Each row below holds a small network's activations on one input, seen along a few directions.
In each table, some parts of the input vary, and every possible input appears once, in random order.
A made-up example of a description, with smaller parts first: one of 2 separate values, together with either a single point or one of 9 places around a ring or (one of 4 places along a line, together with one of 8 places around a ring).
Shared parts are said once, and a part with two or three values counts as separate values.
In the rows, 128 means zero.

Other details of the inputs vary at random and push rows far along two fixed directions, the same in every table; ignore that.

Rows:
row 1: [132  72 159 133 117  93  65 137 102 159 151]
row 2: [ 99 117 148 170 115 137  80 126 134 155 139]
row 3: [194 119  68 152 109 101 151 183 198 199  28]
row 4: [ 96 109 153 144 135 130 102 113 157 162 146]
row 5: [122 166 112  92 131 172 162 134  60  35 139]
row 6: [133  67 151 114 135  97  80 130 113 178 167]
row 7: [ 78 123 168 142 147 167  84 103 101 130 188]
row 8: [198 126  81 149 107  80 164 166 206 187  25]
row 9: [ 93 155 152  95 138 167 142  99  76  57 190]
row 10: [102 116 165 168 122 114  91 113 147 137 135]
row 11: [ 94 108 149 144 140 132  97 118 153 163 145]
row 12: [123 173 109  73 156 201 171 121  43  46 182]
row 13: [ 80 132 162 130 149 129  85  79 122 111 192]
row 14: [119 172 118  71 153 175 184 105  58  29 183]
row 15: [219 178  52 105  97 106 236 177 121  78  21]
row 16: [222 162  28  87 116 145 240 189 125 105  34]
row 17: [108  89 168 187 121  90  82 115 200 208 112]
row 18: [ 94 109 159 149 128 129  98 114 151 156 138]
row 19: [127 104 145  72 140 136 113 123  39  89 196]
row 20: [101 114 157 152 129 109 100  93 153 149 140]
row 21: [ 79 134 170 127 142 141  88  95 122 114 196]
row 22: [ 95 113 162 162 119 125  86 121 145 142 131]
row 23: [ 69 130 177 139 144 129 100  85 112 112 193]
row 24: [226  81  80 115 105  59 133 189 160 210  44]
row 25: [126 173 113  80 147 152 188 110  73  47 166]
row 26: [ 93 150 140 100 149 161 121 108  93  79 182]
row 27: [109 168 115  70 146 186 171 119  47  30 167]
row 28: [116 170 112  91 138 191 159 130  39  18 169]
row 29: [108 102 159 184 127  73  75 116 205 211 120]
row 30: [222 170  43  82 106 126 249 176 136  99  33]
row 31: [101 121 136 152 132 138  82 123 145 170 152]
row 32: [197 121  80 146 106  77 174 150 206 189  26]
row 33: [108  95 173 195 103  90  69 125 197 197 106]
row 34: [104  81 154 190 123 110  71 132 193 219 113]
row 35: [218 170  32  82 115 132 225 188 131 101  24]
row 36: [103 118 160 165 120 106  88 100 147 135 133]
Each input here is: one of 4 places along a line, together with either a single point or one of 8 places along a line.
Question: The inputs of row 27 and row 11 match in every part but the place on the line of 4. If row 18 is changed in the same way as row 27 into row 11, which row does it become?
Answer: row 4
Question: List by row number the other rows that have the place on the line of 4 in common with row 13.
Answer: row 3, row 8, row 21, row 24, row 26, row 29, row 31, row 35
Question: Change only the place on the line of 4 in row 17. List by row number the other rows that result.
Answer: row 8, row 10, row 14
Question: A walk changes only the place on the line of 8. It starts at row 2 and steps to row 28. List the rest of the walk in order.
Answer: row 5, row 22, row 33, row 10, row 15, row 36

Rows:
row 37: [ 53 108 171 123 162 145  62 110  94 117 202]
row 38: [ 84 134 174 128 146 150  63 103 112 104 217]
row 39: [ 97 140 137 110 152 151 117 132  64  87 173]
row 40: [132 108 138 145 114 101  92 168 170 194  98]
row 41: [153 118 125 180  89  86 146 147 184 162  55]
row 42: [171  96 114 128 107  56 134 134 182 183  72]
row 43: [190 170  62 104 118 138 189 160  97  71 104]
row 44: [135 162 108 120 147 152 183 127 115 104 128]
row 45: [190 139  73  92 110 159 201 167  74  94  98]
row 46: [ 99  94 151 165 134 107  53 116 182 176 152]
row 47: [152 127 105 170 114 105 159 150 194 195  77]
row 48: [150  97 140 157 106  57 112 121 163 189 111]
row 49: [116 135 155 101 147 116 128  87  66  79 190]
row 50: [114  71 164 173 131 125  72 124 142 202 140]
row 51: [112 123 155  92 134 180 117 123  70  97 191]
row 52: [ 92 117 172 165 133 124  93 117 193 196 149]
row 53: [156 155  95  98 110 133 199 143 121  59  76]
row 54: [ 49 129 166 132 143 162  66  76 115 115 198]
row 55: [164 132  98 169 110 109 132 140 175 189  46]
row 56: [167 165 100 116 116 133 204 142 101  59  75]
row 57: [109 126 152  87 151 117 123  85  79  79 186]
row 58: [ 65 146 176 129 135 168  70  86 108 114 199]
row 59: [ 87 151 134 110 149 172 111  89  90  84 168]
row 60: [ 78 148 139 104 156 168 143 101 113  90 188]
row 61: [ 80  91 184 182 127 101  74 101 182 162 123]
row 62: [173 173 105  94 102 139 205 153 113  56  77]
row 63: [193 160 100  63 113 108 195 140  94  79 107]
row 64: [ 84  86 153 151 131 105  61 139 164 188 136]
row 65: [172  79 106 142 117 116 129 159 166 198  62]
row 66: [161 112  98 156 104  89 130 182 163 190  64]
row 67: [142 103 112 102 124 152 140 143 110 128 125]
row 68: [ 95 163 129 124 129 168 123  99  79  83 174]
row 69: [149 110 124 178 129  96  91 138 176 182 102]
row 70: [187 160  62  88 137 141 183 154 108  70  91]
row 71: [129 153 104 104 151 155 180 125 126 101 125]
Question: The inputs of row 53 and row 56 match in every part but one. If row 60 is changed in the same way as row 53 into row 56, which row does it become?
Answer: row 44
Question: Describe the family of inputs behind these rows.
Answer: one of 5 places around a ring, together with either one of 2 separate values or one of 5 places along a line
Question: List by row number the other rows that have the place on the ring of 5 in common with row 38.
Answer: row 40, row 51, row 52, row 58, row 62, row 63
Question: Change only the choice among 2 separate values in row 56. List by row number the other rows that result.
Answer: row 49
Question: Change only the choice among 2 separate values in row 42. List by row number the other rows that result.
Answer: row 53

Rows:
row 72: [182  97  95 114  99 118 149 187 115 156  61]
row 73: [128 130 108  56 161 143 142 115  92  98 180]
row 74: [ 89 189  86 123 156 236 126 135  78  64 160]
row 75: [130 109 120  73 144 159 136 153  70 103 150]
row 76: [199 124  99 118 107 115 153 169 112 131  84]
row 77: [ 72 142 170 137 130 120  86 101 141  99 154]
row 78: [ 84 119 165 146 140 123 105  80 108  94 163]
row 79: [168 143 100 144 111 122 188 140 182 165  49]
row 80: [138 151 112  93 148 116 143 117  87  97 168]
row 81: [ 61 136 171 143 157 172 129  71 101 100 200]
row 82: [164 146 104 115 110 108 169 128 132  96  70]
row 83: [203 137  90 147  99  71 154 154 144 158  71]
row 84: [105  65 169 163 131  88  41 107 183 224 157]
row 85: [ 99  73 175 149 143 107  47 122 152 196 172]
row 86: [107  53 181 193 101  89  37 134 167 231 131]
row 87: [160 151  97 155 109 124 188 155 197 152  56]
row 88: [105 167 133 107 132 140 145 112  97  34 151]
row 89: [109 173 128 125 127 155 165 125 147 105 127]
Question: Describe the family of inputs behind these rows.
Answer: either a single point or (one of 2 separate values, together with one of 4 places along a line) or one of 9 places around a ring
Question: A walk changes only the place on the ring of 9. It starts at row 76 and steps to row 83. List the rest of the walk in order.
Answer: row 80, row 73, row 84, row 85, row 75, row 72, row 86

Rows:
row 90: [157 137  57  93 122 214 197 142  75  92  98]
row 91: [ 86 137 176 174 152 132 105  62 160 154 191]
row 92: [ 77 122 148 176 113 112  94 127 203 163  83]
row 93: [124 111 161 131 119 118 101 110 105  91 149]
row 94: [205 105  61 118 115  82 164 194 197 199  49]
row 95: [138 204  96 115 132 163 191 109  81  47 150]
row 96: [ 63 117 185  98 143 145  96  86  68  97 241]
row 97: [198 107  74 136 115  94 117 183 194 188  52]
row 98: [180 157  90  76 112 142 174 147  76  66 107]
row 99: [144 121 130 145 118 180 158 193 128 153  94]
row 100: [ 91 198 117 137 129 168 135 122  78  44 163]
row 101: [173 113 118 112 106  92 177 146 126 118  91]
row 102: [128 121 150 120 115 127 106 119 100  94 150]
row 103: [101 129 119  89 178 158 108 120  66  78 202]
row 104: [156 144 108  80 140 139 191 124  38  27 131]
row 105: [162 128 114  93 109 111 179 144 103 100 119]
row 106: [ 84 145 159 130 149 145 133  91 161 121 138]
row 107: [ 45 146 184 180 146 146  65  83 141 128 199]
row 108: [175 157  77  73 133 142 183 148  59  91 106]
row 109: [ 91  90 188 163 126 107  23 107 155 204 164]
row 110: [146  98 125 131 120  94 110 149 170 200 114]
row 111: [ 55 134 169 176 133 135  81  94 158 126 168]
row 112: [126 100 136 139 127 107 105 123 118 158 129]
row 113: [163 142 105  78 122 124 171 147  98 124 123]
row 114: [178  98  91 147 126  84 121 166 174 210  55]
row 115: [158 126 111 171 116  99 161 132 229 185  49]
row 116: [ 42 126 184 145 146 141  89  83 172 132 151]
row 117: [110  80 164 166 129  88  81 116 142 178 131]
row 118: [154 123 116 121 122 122  98 146 138 147 115]
Question: Describe the family of inputs behind these rows.
Answer: either one of 2 separate values or one of 9 places around a ring or (one of 3 separate values, together with one of 6 places along a line)
Question: Which other rows belong to the same alternative as row 106? List them by row number.
Answer: row 91, row 92, row 95, row 100, row 107, row 111, row 115, row 116
Question: Which other rows belong to the same alternative as row 99? List them by row number.
Answer: row 90

Rows:
row 119: [ 97 130 151 131 140 160  79 105  80 119 209]
row 120: [129 150 122  75 131 125 155 116 104  62 149]
row 121: [141 147 134 107 122 120 140 105  79  86 166]
row 122: [116 143 113  90 146 163 120 135 105  86 162]
row 123: [118 115 115 139 134 116  98 134 177 195 124]
row 124: [152 151  90 101 128 155 148 159  67  75 130]
row 125: [ 73 118 177 204 121 135  95 106 192 177 121]
row 126: [126  89 149 158 114 116 108 150 136 164 112]
row 127: [131 133 129 110 137  97 142 116 147 131 131]
row 128: [156 146  98  67 127 164 196 152  97  70 109]
row 129: [143 199 102 118 119 140 200 116 117  42  99]
row 130: [127 128 127  90 127 161 153 138  80  77 121]
row 131: [128 104 136 171 147 116  79 126 162 202 135]
row 132: [ 65 118 170 109 157 158 112  96 108 123 203]
row 133: [175 121 114 125 109  78 141 151 155 137  51]
row 134: [120  98 164 166 117  74  81 125 142 156 130]
row 135: [ 44 110 184 131 153 159  30  98  95 115 215]
row 136: [113 153 116 181 123 138 121 135 187 156  90]
row 137: [208 122  93 134  99 116 185 172 144 169  51]
row 138: [153 100 108 142 124 121 154 131 149 177  98]
row 139: [173 116  97 138 113  75 153 120 164 168  83]
Question: The inputs of row 137 and row 119 match in every part but one. If row 132 is changed in the same way as row 137 into row 119, which row does it become?
Answer: row 123
Question: Describe the family of inputs behind these rows.
Answer: one of 3 separate values, together with either a single point or one of 6 places around a ring

Rows:
row 140: [159 119 118  97 111 109 140 142  94  97 108]
row 141: [ 90 146 156 169 131 129  97  87 154 131 153]
row 142: [ 49 141 191 146 145 162 120  72 115  93 195]
row 143: [141 168 103 125 113 145 177 134 130  72  78]
row 144: [ 82 125 155 133 141 162  82 127  94 118 194]
row 145: [123  75 146 171 121 123 100 143 175 222 105]
row 146: [ 90 134 144 121 148 174  86 107  75 107 205]
row 147: [160  66 148 162 106  67 115 139 182 217  83]
row 148: [163 123 100  93 134 101 152 135 102 109 120]
row 149: [129 174 108 137 118 135 168 136 136  86 106]
row 150: [118  96 166 148 125  89  75 126 133 158 158]
row 151: [132 164 104 132 138 131 167 120 146 103  99]
row 152: [170 124 111  85 127 103 153 139 125 126 117]
row 153: [132  91 127 153 124 112  92 150 198 227  99]
row 154: [158 143  73  91 144 158 166 155  95 101 114]
row 155: [161 116  97 129 110 138 135 169 134 145  70]
row 156: [184 143  92  86 120 114 164 138  81  92 118]
row 157: [ 64 156 165 126 149 152 115  85 136 101 184]
Question: The inputs of row 147 and row 145 match in every part but one. If row 150 is changed in the same way as row 147 into row 145, which row does it become?
Answer: row 144
Question: Describe the family of inputs behind these rows.
Answer: one of 3 separate values, together with either a single point or one of 5 places along a line
Question: Change only the place on the line of 5 in row 141. List by row number the other rows that result.
Answer: row 143, row 149, row 151, row 157
